Each row has a name. After each piece below comes the name of the row it's from, unless a question asks for something else. Each question is about the rows just above it. Places in a row count from 1.

k572: -35 -44 6 -7 -43 -20 62 24 13 -103 20 65 15 -35 28 51 52 -9 -14 -14 -46
 16 66 52 26 -62 67 11 27 -35 -7 -88 21 0 -22 47 15 13 -58 13 -21 -32 35
 106 -5 -26 -58 -51 25 69
k523: 4 -47 7 -53 -54 -64 44 -55 33 9 -5 54 -27 -57 -12 52 54 -15 -22 -30 -26
 15 26 -30 5 -62 107 22 -20 -24 -20 -19 1 -12 -20 6 15 16 34 55 -80 -70
 8 64 -25 9 -86 -53 -59 81
k618: -35 -44 6 -7 -43 -20 62 24 13 -103 20 65 15 -35 28 51 52 -9 -14 -14 -46
 16 66 52 26 -62 67 11 27 -35 -7 -88 21 -17 -9 22 -45 -9 -87 2 -3 33 -30
 92 -10 -63 -28 -41 31 -14
k101: -35 -44 6 -7 -43 -20 62 24 13 -103 20 65 15 -35 28 51 52 -9 -14 -14 -46
 16 66 52 26 -89 67 11 27 -35 -7 -88 21 0 -22 47 15 13 -76 -61 115 36
 -15 -41 14 0 86 27 26 6
2 is at row and place | k618, 40
-35 -44 6 -7 -43 -20 62 24 13 -103 20 65 15 -35 28 51 52 -9 -14 -14 -46
 16 66 52 26 -62 67 11 27 -35 -7 -88 21 -17 -9 22 -45 -9 -87 2 -3 33 -30
 92 -10 -63 -28 -41 31 -14 | k618
Row and place of -32 in the named rows: | k572, 42

k945: -17 -16 24 -103 -75 -13
k152: -20 -6 17 -14 16 -33
k321: -3 12 23 -2 51 24
Row and place of 17 in the named rows: | k152, 3
Where in the named rows is 51? | k321, 5
Row and place of -3 in the named rows: | k321, 1
Where in the named rows is -6? | k152, 2
Row and place of -14 in the named rows: | k152, 4
Row and place of -2 in the named rows: | k321, 4

k389: -39 -53 -37 -59 61 -41 35 0 -32
k620: 10 15 -34 -40 7 21 26 -14 -3
k726: 57 77 21 67 -22 104 -61 -12 62
k829: -26 21 34 46 -28 60 35 68 -8
k16: -49 50 6 33 14 0 27 -22 -1
k358: 22 3 -6 -4 9 95 36 53 -61
k763: -17 11 37 59 10 -32 -14 -59 40
k394: 35 36 -22 -1 -19 20 9 44 105
k412: 5 9 8 -14 -6 -3 12 -2 -11
k257: -26 -10 -13 -1 -25 -7 22 -7 -2
k563: -29 -14 22 -21 -15 21 11 11 -15
27 is at row and place | k16, 7
Row and place of -39 in the named rows: | k389, 1
Row and place of -34 in the named rows: | k620, 3
Where in the named rows is 8? | k412, 3
Where in the named rows is 12? | k412, 7
Row and place of 95 in the named rows: | k358, 6

k571: 27 -35 41 70 64 15 -49 -46 17 -31 -48 67 62 25 -16 -34
k913: -32 -4 -49 -85 -21 -18 -16 -32 -19 -29 -69 -48 -47 -10 -3 20
k390: 40 -37 -9 -13 11 -32 22 -5 28 26 59 30 33 14 -10 -21
k353: 40 -37 -9 -13 11 -32 22 -5 41 3 -33 -16 -6 41 -35 -8
k458: 40 -37 -9 -13 11 -32 22 -5 41 3 -33 -16 -6 41 -5 3
k401: 40 -37 -9 -13 11 -32 22 -5 41 3 44 -16 -6 41 -35 -8
Which row holds -32 -4 -49 -85 -21 -18 -16 -32 -19 -29 -69 -48 -47 -10 -3 20? | k913
Where in the named rows is 14? | k390, 14

k578: 0 -22 -36 5 -10 12 -29 51 40 32 -16 0 10 39 46 16 -30 -3 6 28 45 58 27
 -32 -34 -11 49 -18 9 -20 15 -49 53 34 -40 -20 25 5 -12 -33 -41 -19 -21
 10 -6 -42 -25 28 59 -11 -18 9 -48 20 27 -9 44 -40 45 45 -41
k876: -17 -42 18 -23 12 -42 16 -77 24 -71 40 -19 26 -25 -60 27 0 23 6 -7 -75
 -66 13 46 19 -52 -40 16 -23 41 -29 38 -53 25 39 23 25 -22 20 34 34 -55
 19 2 -7 33 -26 -48 -57 27 -27 5 40 7 -56 -15 -61 26 -58 -47 33
k686: 43 -30 12 44 4 60 8 79 -23 36 -14 40 -6 27 43 -17 5 -1 -4 -2 59 83 -18 0
 5 -31 33 3 29 -10 45 1 54 -9 -3 2 -19 -11 8 11 -7 -46 -3 -1 11 -12 -15
 49 64 5 -18 9 -4 -12 19 1 75 9 52 36 21
k498: 13 -46 52 17 17 44 12 58 -30 26 -42 14 0 11 25 -30 28 26 -18 -6 41 63
 -25 -28 47 -37 25 31 29 -37 16 -28 40 -26 -45 -15 -20 -16 19 45 -42 44
 6 -14 24 -50 -1 33 48 31 -27 -6 -37 -11 3 -6 53 53 46 29 56
k324: 13 -16 52 17 17 44 12 58 -30 26 -42 14 0 11 25 -30 28 26 -18 -6 41 63
 -25 -28 47 -37 25 31 29 -37 16 -28 40 -26 -45 -15 -20 -16 19 -32 40 -63
 -4 4 -11 50 -41 34 50 -25 -30 4 42 13 27 -13 46 -40 41 27 -36
k778: -63 29 21 -53 8 -17 -11 -20 8 -8 -54 -41 12 -18 -27 -4 20 15 2 3 -15 -24
 2 -66 21 31 -10 12 -6 -45 -39 -75 -21 12 -83 -49 9 7 12 30 -76 45 -20 6
 3 -94 26 -23 -22 26 17 13 -78 3 -14 9 -22 37 -20 -9 32
k413: 4 29 21 -53 8 -17 14 -20 8 -8 -54 -41 6 -18 -27 -4 20 15 2 3 -15 -24 2
 -66 21 31 -10 12 -6 -45 -11 -75 -21 -7 -83 -49 9 7 12 30 -76 45 -20 6 3
 -94 26 -23 -22 26 17 13 -78 3 -14 9 -22 37 -20 -9 32
Where do 13 -46 52 17 17 44 12 58 -30 26 -42 14 0 11 25 -30 28 26 -18 -6 41 63
 -25 -28 47 -37 25 31 29 -37 16 -28 40 -26 -45 -15 -20 -16 19 45 -42 44
 6 -14 24 -50 -1 33 48 31 -27 -6 -37 -11 3 -6 53 53 46 29 56 appear? | k498
43 -30 12 44 4 60 8 79 -23 36 -14 40 -6 27 43 -17 5 -1 -4 -2 59 83 -18 0
 5 -31 33 3 29 -10 45 1 54 -9 -3 2 -19 -11 8 11 -7 -46 -3 -1 11 -12 -15
 49 64 5 -18 9 -4 -12 19 1 75 9 52 36 21 | k686

k779: 18 1 -9 2
k530: -12 -5 -20 26
k973: -30 11 82 -84
k173: 1 1 -36 -55
k391: 25 21 -4 -23
k119: -17 26 -65 -13
k174: 27 9 54 -31
k225: -43 -4 27 -18
k236: -1 1 -9 2
k557: -17 1 -65 -13
Row and place of -84 in the named rows: | k973, 4
Row and place of 25 in the named rows: | k391, 1

k42: -19 8 0 -5 -22 5 10 -10 24
k275: 33 35 45 49 4 -49 -19 54 -87
k654: -18 18 40 45 44 -17 2 53 -11
Row and place of 54 in the named rows: | k275, 8
Row and place of 18 in the named rows: | k654, 2
Where in the named rows is 44? | k654, 5
53 is at row and place | k654, 8
-11 is at row and place | k654, 9
Where in the named rows is 0? | k42, 3

k768: 51 57 -73 -45
k520: 68 69 96 -70
k665: -86 41 -69 52
k47: -87 -54 -87 29
k570: 97 57 66 68
k375: 68 69 69 -70
k110: -86 41 79 57
51 is at row and place | k768, 1
Where in the named rows is 97? | k570, 1
96 is at row and place | k520, 3
Where in the named rows is 52? | k665, 4
-45 is at row and place | k768, 4
Row and place of 29 in the named rows: | k47, 4

